These are the activations of a small neural network, seen along a few directions. Each row is one input.
In each table, some parts of the input vary, and every possible input appears once, in random order.
A made-up example of a description, with smaller parts first: line(4) and (point or line(11) or (values(3) and ring(5))).
Shared parts are said once, and a part with two or three values counts as separate values.

Other details of the inputs vary at random and push rows far along two fixed directions, the same in every table; ignore that.

Rows:
R1: [ 40  -1 -33 -28  52 -21   7 -47  45  -8  60  -7 -28]
R2: [ 17 -11   8   6 -18  -1   3  21 -53  31 -29 -14  21]
R3: [ 12  -6   6  -4 -35  -8  -5  27 -42  34 -27 -12   0]
R4: [ 20   1  -6   4  -6  -5 -11   6 -41  28  -5 -14   8]
R5: [-33   1  19  19 -19  31  -5  18 -16 -13  -8   1  26]
R6: [-59  28  16  -3  -4   8  17  10 -15 -30 -44   9  -1]
R7: [ 22   5 -17   3  28  -3 -11 -16  -8   3  24  -8   9]
R8: [ 21  -1   0   7 -24 -16 -11  20 -29  37 -28   2  -2]
R9: [ 17   7  -9  24  -6  -8 -26  12 -42  18 -22  -4   9]
R10: [-55  -7  26  -4 -19  33  19   1  59 -42  12  22  -1]
R11: [-36  -4  21   3 -41  23   2  23  -5  -7 -12   1   1]
R12: [ 22  -9  -2 -10 -15 -13   2  12 -27  28 -13 -12  -5]
R13: [-73  18  22  -9  22  23  43  -9  33 -67 -23  17   3]
R14: [ 39  14 -41 -11  47 -27 -17 -47  46   1  57   6 -34]
R15: [-47 -11  26   8   2  46  26  -6  37 -49  17   8  22]
R16: [-23  -7   6 -10  23  21  18 -25  59 -45  43   0  -3]
R17: [-46 -10  27   2 -13  39  26  -1  47 -40  10  28  11]
R18: [-30 -14  29  -2 -36  18  16  23  13  -6 -22  13   6]
R19: [-21   3  -2   0  26  27   8 -31  45 -41  48   3   5]
R20: [  0  26 -16 -22  45 -30  18 -21 -10 -11 -19  -1 -15]
R21: [ 20   5 -18  -6  11  -5  -6 -17  -4   8  26  -2  -9]
R22: [ 24 -10   5   0 -10 -14  -3  23 -43  32 -25 -17  12]
R23: [-26 -13  27   7 -36  12  11  27  14  -1 -30   7   2]
R24: [-36  -1  21  10 -29  23  -6  24  -7 -11  -8  -2  13]
R25: [ 58   4 -38   5  57 -29 -14 -36   3   7  25  -5  -6]
R26: [ 43  14 -39   0  38 -36 -33 -28   8  10  30  -9 -24]
R27: [ 55   9 -42 -29  43 -41 -16 -43  32  19  52  -2 -37]
R28: [-48  -8  24  14   7  47  19  -4  35 -52  17  11  28]
R29: [-51  -3  19   5 -12  46  19  -5  38 -47  22  16  10]
R30: [-52  -8  22   5 -10  47  27  -5  41 -50  19  17  13]
R31: [ 22  -3  -7   1   0 -15  -2   0   2  18  -5   5  -7]
R32: [-33  -5  24   6 -37  25   8  19   2  -6 -15  19  12]
R33: [ 12  -4   7   4 -40 -18 -14  33 -30  42 -41  -5  -7]
R34: [ 23   2 -16   5  20 -20 -14  -9   4   2   4  -5  -7]
R35: [ 23  -1 -14   1  31  -4  -4 -16  -6   2  21  -8  11]
R36: [ 22  -6   0  13  -9 -18 -10  19 -31  22 -34  -8   6]
R37: [ 21 -11   9   8 -27 -13   2  27 -32  38 -42   2   6]
R38: [ 23  -6  -1  -2  -5 -16  -7  17 -36  28 -15 -17   8]
R39: [ 14   2  -1  26 -16  -5 -20  22 -52  22 -39  -4  18]
R40: [ 21   1  -5  -3 -21 -14 -12  12 -33  38 -13   5  -4]
R41: [ 18   2  -4  15 -17 -19 -23  21 -39  26 -32  -9   3]
R42: [ 18  -5  -4  -5  -7 -20  -5   6   7  22  -9  -2 -15]
R43: [ 27  -7  -1  -5 -15 -16   0  12 -31  37 -19   4   2]
R44: [-56  24  18  -5  -2   7  23  11 -16 -30 -48   9   3]
R45: [ 15  -4   2  25 -13  -5 -12  23 -49  20 -42  -3  20]
R46: [-29   4  -1  -6  15  20   1 -25  52 -41  48  -1 -11]
R47: [-27   7  -3  -2   6  10  -6 -20  69 -32  37  13 -25]
R48: [ 17   3 -13  -6  18 -11 -11 -10   2   4  23 -12  -3]
R49: [ 55   2 -40 -25  58 -34  -6 -47  25   8  57 -19 -25]
R50: [-40  -3  24   2 -45  20  -1  24   9  -5 -15  13  -2]
R51: [ 12  -7   9   0 -31  -9  -7  27 -49  35 -29 -19   7]
R52: [ 68   1 -45 -25  64 -31   3 -53  19  12  59  -8 -22]
Description of these inputs: line(4) and (point or (values(2) and line(6))).
Q: Changing only the line(4) part turns R30 into R21. The same change can be made to R42. Which row results?
A: R47
Q: Changing only the line(4) part turns R11 into R3. The same change can be made to R40. Which row results?
A: R32
Q: Change only the values(2) part in R23. List by row number the other rows that result.
A: R37

Rows:
R53: [-21   1   0  -6  12   9  12 -21  57 -35  26   6 -18]
R54: [-16   0  -3   5  12  23  -4 -20  45 -36  49   4   2]
R55: [ 55 -10 -20 -11   8 -25  -7  -7 -23  39  10 -20  -9]
R56: [ 43   6 -21 -22   7 -39 -10  -3 -17  44   2  -8 -20]
R57: [-19  -5   4 -13  11  22  10 -20  49 -27  51   5  -5]
R58: [-36  23  -8  -6  35  16  19 -32  26 -49  19  14  -6]
R59: [-72  -5  43  25 -67  39  -4  49 -12 -22 -44   8  19]
R60: [ 47   7 -24  -1  14 -36 -24  -8 -20  37  -4  -3 -13]
R61: [-29  14  -2   4  43  11   9 -22  34 -50  18  -1   3]
R62: [  2 -12  28  19 -67  -6  -2  65 -73  49 -87   3  17]
R63: [-55 -15  45  31 -58  49   6  40  -9 -14 -34  13  36]
R64: [ 59 -11 -22  -2  14 -25 -10  -6 -23  38  10  -8  -2]
R65: [ 43   7 -20 -23  35 -40   6 -13 -35  25 -15 -13  -4]
Q: Describe the family of inputs behind these rows.
A: values(3) or (values(2) and line(5))
Q: Start at R54 and move only the line(5) part, one step at a time. The first step leads to R63. Which rows follow, in order?
A: R64, R55, R57
